These are the activations of a small neural network, seen along a few directions. Each row is one input.
Each table varies a few parts of the input and shows all the possible inputs, shuffled.
A made-up example of a description, with smaller parts first: one of 4 places along a line, together with either a single point or one of 11 places along a line or (one of 2 separate values, together with one of 8 places around a ring).
Shared parts are said once, and a part with two or three values counts as separate values.

Other details of the inputs vary at random and push rows far along two fixed directions, the same in every table; ignore that.

A family of inputs:
row 1: [-25   3 -12  26  -9  16  24 -20  25   6 -17  17  19 -12 -26   5]
row 2: [-22 -19  -1  79  23   4  -7 -10  14  49  -4 -29 -20 -13 -32 -11]
row 3: [-23   4 -10  21 -10  13  18 -20  27   9 -17   7  17 -11 -36   3]
row 4: [-21   6  23 -25  -4  -8  -6  55 -34 -38  36 -22   7 -36   8 -22]
row 5: [ 42  -8  -7 -25  -1  -1 -21 -24   9  11 -17  35 -16  55  47  31]
row 6: [ 59  -2 -16 -28   9  -7  -3 -25 -12  30 -16  12 -35  43  28  23]
row 7: [-25   6  -8  23  -4  10  21 -25  19  19 -12  -4  14 -13 -32  -1]
row 8: [-24   5  26 -28  -5  -1 -12  56 -28 -35  28 -20   9 -38   9 -28]
row 9: [-11  25 -13  39   9 -13  22 -33  13  -5  10 -12  21  -4 -19  10]
row 10: [-29  -6  24 -25 -11   0 -12  59 -22 -52  22  10  20 -30  11 -23]
row 11: [-26 -13  17 -29 -11   7  -2  60 -29 -41  21  22  13 -36   1 -30]
row 12: [ 44  -8   0 -31  -5   4 -19 -19  13  12 -32  22 -22  52  40  29]
row 13: [ 53  -4  -9 -33   3   3  -5 -25 -12  34 -17  10 -37  41  30  24]
row 14: [-17  24 -14  36   5 -10  19 -29  12   3   4 -17  19  -8 -18  14]
row 15: [ -8  22 -17  43   3 -13  19 -37  16  -9   9 -13  22  -3 -19   4]
row 16: [ -7  17 -20  37   9  -5  33 -32   8   7   8   0  16 -11 -30   3]
row 17: [-23  15 -10  25  -2  14  22 -27  12  21  -7  -5  12 -19 -25   2]
row 18: [-25   8  -3  23  -4   4   8 -23  29   1 -12 -15  23  -6 -26   9]
row 19: [ 45 -21  32 -91  -4 -10 -45  59 -38 -20   6  -2 -36  26  58 -13]
row 20: [ 68  -4 -19 -22   7 -11  -4 -33  -8  18 -11  15 -32  47  27  13]
row 21: [-27   4 -19  33  -5  11  22 -26  20   6  -1  30  24  -8 -19   8]
row 22: [-19 -16  19 -36  -7   3  -4  62 -22 -32  19  -6   7 -39 -13 -34]
row 23: [ 46  -8   1 -36  -7   1 -25 -19  15  14 -33  12 -24  53  30  27]
row 24: [-23 -28  36  24  19 -10 -43  76 -28 -10  32 -45 -21 -31   4 -42]
Each input here is: one of 2 separate values, together with either a single point or one of 11 places along a line.
Which other rows does row 10 become when the place on the line of 11 takes its other values? List them by row number.
> row 4, row 5, row 8, row 9, row 12, row 14, row 15, row 18, row 19, row 23
Which other rows does row 8 become when the choice among 2 separate values takes its other values? List them by row number.
> row 17

A family of inputs:
row 25: [ 23 -15  10 -52  -9  11 -15  27 -20 -13  -2  42 -14  13  39 -11]
row 26: [-30  13 -24  89  14   9  32 -49  28  40 -12  -2  11 -14 -41  15]
row 27: [-55  -8  12   5 -19  23   1  31   6 -17   8  10  26 -44 -17 -25]
row 28: [-36 -16   8  12  -7  10   4  36   3  -8   7 -15   9 -44 -42 -36]
row 29: [-42   4  24  32   8  -9 -12  26  -8 -19  25 -45  15 -35 -14 -29]
row 30: [-36  25 -14  78   8   7  27 -56  28  39 -17 -33  12 -13 -38  22]
row 31: [ 51  13 -24  -5   3  -4   9 -62  26  37 -29  -4 -18  44   0  27]
row 32: [ 34  -6   4 -52  -8 -16 -13  27 -20 -42   8  25  -3  24  37   8]
row 33: [ 19 -31  14 -52  -1   8 -24  38 -20  12  -6  13 -29  11  20  -4]
row 34: [-39  14 -20  68  -4   9  30 -51  54   5 -26  19  40   1 -39  26]
row 35: [ 43   8 -33  -7   5  -3  21 -66   7  34 -21  27 -10  46   8  40]
row 36: [-32  19   5  23   6  -9  13  31 -16 -16  34 -32  13 -45 -16 -15]
row 37: [ 32  22 -21 -12  -9   9   6 -68  28  29 -29  22  -2  47  24  38]
row 38: [ 35  -6 -21   0   9   9  11 -53  17  48 -35  33 -19  46   5  34]
row 39: [-37  19   3  -6  -2  -4  23  24 -10 -23  28 -13  29 -42 -25 -12]
row 40: [-47 -18  19  42   6  -2 -21  39   0  -7  23 -28   7 -36 -20 -34]
row 41: [-27   5   4  34  10 -18   4  20 -18 -33  45 -19  21 -34 -14 -28]
row 42: [-36  -8  14  42  14  -7  -7  34  -9 -19  31 -13  13 -34 -17 -35]
row 43: [-51  15  16  -5 -18  15   9  18  -4 -29  10  -6  33 -42 -13 -20]
row 44: [ 18 -30  20 -46 -10   3 -38  44  -1 -16 -14  16 -17  23  33   4]
row 45: [ 30  -1  -1 -59 -13  -1  -5  14 -29 -27  12  36  -6  13  41  -6]
row 46: [ 29   3  13 -56  -7 -14 -22  31  -8 -35   4   6  -4  23  39  12]
row 47: [ 30   7 -11 -10   3   8   4 -61  17  48 -40   1 -17  46   7  41]
row 48: [ 23 -29  15 -22   7   3 -33  45 -26  20   0  -5 -45   7  28  -7]
row 49: [ 40  -6  -1 -28  10 -15  -8  27 -43  -8  22   3 -30   8  34  -3]
row 50: [ 43   3 -13  -4   2   5   2 -62  23  43 -44 -11 -24  44  -2  24]
row 51: [-26  -6   2  13   0   3  18  30  -5 -20  14   0  14 -43 -38 -37]
row 52: [ 35  -4  17 -27  13 -22 -35  25 -22 -10  23 -22 -24  20  40  -9]
row 53: [ 50 -10  -4 -51   0 -13  -2  19 -31 -18  11   9 -21  11  17 -16]
row 54: [-43  27 -10  57  -9   7  23 -59  53   5 -31 -12  41   0 -37  33]
Changing only one part turns row 29 into row 41. The same change can be made to row 30. Which row results?
> row 49
What do these inputs look like to the network?
> one of 5 places around a ring, together with one of 6 places along a line
Which other rows does row 44 become when the place on the ring of 5 takes its other values? List them by row number.
> row 32, row 34, row 46, row 54
Which other rows does row 33 become when the place on the line of 6 takes its other values? List them by row number.
> row 27, row 28, row 40, row 44, row 48
Which other rows does row 27 become when the place on the ring of 5 takes its other values? List them by row number.
> row 25, row 37, row 43, row 45

A family of inputs:
row 55: [ -1  -2 -16  17  -2   3  18  -7  15   3 -12  17   4  -1 -19  10]
row 56: [-17  -1  13 -47 -12   8   9  60 -38 -33  23  17   7 -40   5 -24]
row 57: [  0   8 -13  35   7  -6   4 -25   4   4  14   5   6   3   2  -3]
row 58: [ -1  15  -2  22   6  -6   1 -16  10  19  -1 -38  -6  -2 -10   7]
row 59: [ -6  16  -9  -1  -2  -8  12 -24  16  -2   2  -9  19   5 -12  17]
row 60: [-20 -11   9  28   4   8 -10 -10  16  16 -20  -5   1   5  -9   6]
row 61: [ 75 -18   9 -92 -12  16 -36  -8 -10  20 -43  41 -47  71  73  27]
row 62: [-21  -7   1  31  -4  11 -12 -12  22  11  -8  10   6   5   4   4]
row 63: [-15 -16  13 -43  -3  -3  -1  64 -29 -29  30   7   6 -33  -6 -28]
row 64: [-14   3  20 -18   2 -16 -18  62 -32 -45  46 -12   7 -27  24 -22]
row 65: [ -6   2  17 -33  -7 -16  -5  64 -24 -60  28  -8  12 -27   7 -19]
row 66: [-15  -8   7  24  -2  14 -13 -10  21  29 -20 -21  -9  -3 -15  -5]
row 67: [  7   5  -7  28   9  -2   5 -23   3  21   1 -27 -10  -5 -16 -12]
row 68: [ -1  21 -13   1  -8   5  26 -34   0  -3  -2  12  16  -4  -6   2]
row 69: [ -8  -7  -5  31  14   1   8  -8  -1  23  -6  -2  -7  -1 -16   9]
row 70: [ -7  13   1  27  13 -11   3 -17   4   6  -1 -22   4   6  -5  18]
row 71: [ -8  30  -9  -5 -10   3  22 -29   6  -7  -5   0  20  -2   0  21]
row 72: [ -9  -3 -13  33   6   3   6 -11   6  18   6  13  -1  -1  -2   7]
row 73: [-19  -6   0   0  -9  12  -1 -17  28   9 -17   9  17   5 -16   5]
row 74: [ -6  -7  14 -42  -3 -12  -3  51 -32 -44  39  -3  12 -29  -1 -40]
row 75: [ -3  -5  -7  26   7   7   6  -8   5  35  -7 -18 -16 -10 -21  -1]
row 76: [ 97 -24   5 -55  20 -16 -40 -10 -32  24 -17  11 -65  76  66  16]
row 77: [-12  -6  -2  14 -12  11   1  -9  31  -4 -25  14  12   5 -13   6]
row 78: [  9   8 -15  19  -2  -6  16 -22  12 -12  -4   8  10   4 -15  -1]
Changing only one part turns row 70 into row 69. The same change can be made to row 58. Which row results?
> row 75
What do these inputs look like to the network?
> one of 4 places along a line, together with one of 6 places along a line
